Look-ups in named tables: a row name and a column name give one cell, copied from the table.

Table Firime
	Viz	Zurito	Kiko	Nopot	Tarav	Favolo	Ronu
Difipal	0.6	0.8	0.5	0.9	0.5	0.3	0.6
Mufevuk	0.3	0.3	0.5	0.2	0.5	0.6	0.2
Lur	0.3	0.3	0.4	0.2	0.5	0.6	0.3
Zop	0.3	0.3	0.4	0.2	0.5	0.6	0.2
Povomi	0.7	0.7	0.5	0.9	0.5	0.3	0.6

What is the Nopot of Difipal in Firime?
0.9
What is the Tarav of Lur in Firime?
0.5
What is the Zurito of Lur in Firime?
0.3
What is the Nopot of Lur in Firime?
0.2
What is the Viz of Mufevuk in Firime?
0.3
What is the Ronu of Mufevuk in Firime?
0.2
What is the Kiko of Difipal in Firime?
0.5
What is the Viz of Difipal in Firime?
0.6
What is the Zurito of Zop in Firime?
0.3
What is the Zurito of Povomi in Firime?
0.7
What is the Nopot of Mufevuk in Firime?
0.2
What is the Viz of Zop in Firime?
0.3
What is the Kiko of Povomi in Firime?
0.5
What is the Favolo of Difipal in Firime?
0.3

Vepale =
           Bef  Nuvunek   Viri
Munozen   0.28     0.24   0.27
Tur       0.31     0.39   0.31
Nuga      0.62     0.69  -0.84
Zib       0.56     0.02   0.83
Vot      -0.15     0.43   0.32
Goz       0.27     0.07   0.57
Gumito    0.92     0.42   0.23
Roter     0.14     0.10   0.06

Tur, Nuvunek: 0.39
Tur, Viri: 0.31
Roter, Nuvunek: 0.10
Nuga, Viri: -0.84
Vot, Viri: 0.32
Zib, Nuvunek: 0.02
Munozen, Viri: 0.27
Roter, Bef: 0.14
Zib, Viri: 0.83
Nuga, Nuvunek: 0.69
Goz, Nuvunek: 0.07
Row with the largest Bef: Gumito

Kegetat
|  | Savab | Rubi | Dom |
|---|---|---|---|
| Mobilo | -20.657 | -26.945 | -39.403 |
| Muput | -55.122 | -40.341 | -25.639 |
| Mag | -14.877 | -11.098 | 54.275 |
| Lenut | -51.897 | -40.123 | -34.303 |
| Gaduf | -56.226 | -38.720 | -19.145 |
| Mar | -52.893 | -40.145 | -32.968 |
| Pefiret | -44.045 | -44.129 | -88.594 |
| Zeka | -69.284 | -36.783 | 40.393 |
| Besop | -86.881 | -47.687 | 19.300 |
| Dol | -19.926 | -25.577 | -37.273 |
| Velosur | -52.077 | -40.136 | -33.610 |
| Nube | -92.579 | -58.700 | -39.851 |
| Nanogul | -93.257 | -58.421 | -36.966 |
| Binu | -41.502 | -37.010 | -44.966 |

Savab of Pefiret = -44.045
Rubi of Dol = -25.577
Rubi of Gaduf = -38.720
Dom of Gaduf = -19.145
Rubi of Zeka = -36.783
Dom of Besop = 19.300
Dom of Mag = 54.275
Dom of Zeka = 40.393
Row with the largest Rubi: Mag

Table Sef
         Kap  Kof  Tupom
Melu      11   30     30
Zirip     13   30     31
Zanapud   15   29     32
Gav       12   28     31
Dob       74   44     56
Zipakom   76   45     56
Pezit     72   46     54
Zus       73   44     55
Teb       14   29     31
Zulako    73   44     55
Zifel     10   28     30

Zanapud, Tupom: 32
Teb, Tupom: 31
Melu, Tupom: 30
Zanapud, Kof: 29
Gav, Tupom: 31
Zipakom, Kof: 45
Zipakom, Tupom: 56
Zulako, Tupom: 55
Zirip, Tupom: 31
Zifel, Kof: 28
Teb, Kof: 29
Zirip, Kof: 30
Teb, Kap: 14
Gav, Kof: 28
Melu, Kof: 30
Zifel, Tupom: 30

Tudi
cols = Lidam, Biso, Neti, Tepon, Vubivin, Zes, Maf, Rabudut
Nadaped: [168, 84, 114, 86, 97, 163, 46, 113]
Ran: [165, 84, 113, 86, 98, 160, 49, 113]
Bop: [150, 55, 87, 57, 83, 172, 17, 112]
Kur: [124, 124, 124, 124, 124, 124, 124, 124]
Legule: [141, 233, 201, 233, 171, 98, 240, 156]
Letuk: [59, 134, 97, 130, 169, 187, 172, 212]
Val: [196, 111, 145, 115, 102, 149, 65, 105]

Legule, Zes: 98
Kur, Vubivin: 124
Legule, Biso: 233
Letuk, Zes: 187
Nadaped, Maf: 46
Legule, Lidam: 141
Kur, Rabudut: 124
Letuk, Biso: 134

Lag =
|  | Bosuf | Rukato | Bato | Ruge | Riko |
|---|---|---|---|---|---|
| Tadeg | 0.57 | -0.27 | 0.25 | -0.02 | -0.06 |
| Kup | 0.06 | 0.08 | 0.01 | -0.23 | -0.71 |
| Fifuz | 0.57 | -0.27 | 0.24 | -0.03 | -0.07 |
| Zusun | 0.57 | 0.02 | 0.25 | 0.06 | 0.06 |
| Fuf | 0.38 | -0.42 | 0.15 | -0.19 | -0.42 |
| Beg | 0.05 | 0.24 | 0.00 | -0.19 | -0.68 |
| Nunife | 0.39 | 0.44 | 0.15 | 0.07 | -0.08 |
| Muzib | 0.54 | 0.19 | 0.24 | 0.09 | 0.05 |
| Loluk | 0.58 | 0.04 | 0.25 | 0.08 | 0.06 |
| Tekalad | 0.14 | 0.52 | 0.05 | -0.05 | -0.43 |

Tadeg, Bato: 0.25
Nunife, Rukato: 0.44
Kup, Bosuf: 0.06
Muzib, Ruge: 0.09
Beg, Bosuf: 0.05
Muzib, Bato: 0.24
Kup, Riko: -0.71
Fuf, Bosuf: 0.38
Nunife, Ruge: 0.07
Tekalad, Bosuf: 0.14
Zusun, Riko: 0.06
Fuf, Ruge: -0.19
Fifuz, Riko: -0.07
Fifuz, Rukato: -0.27

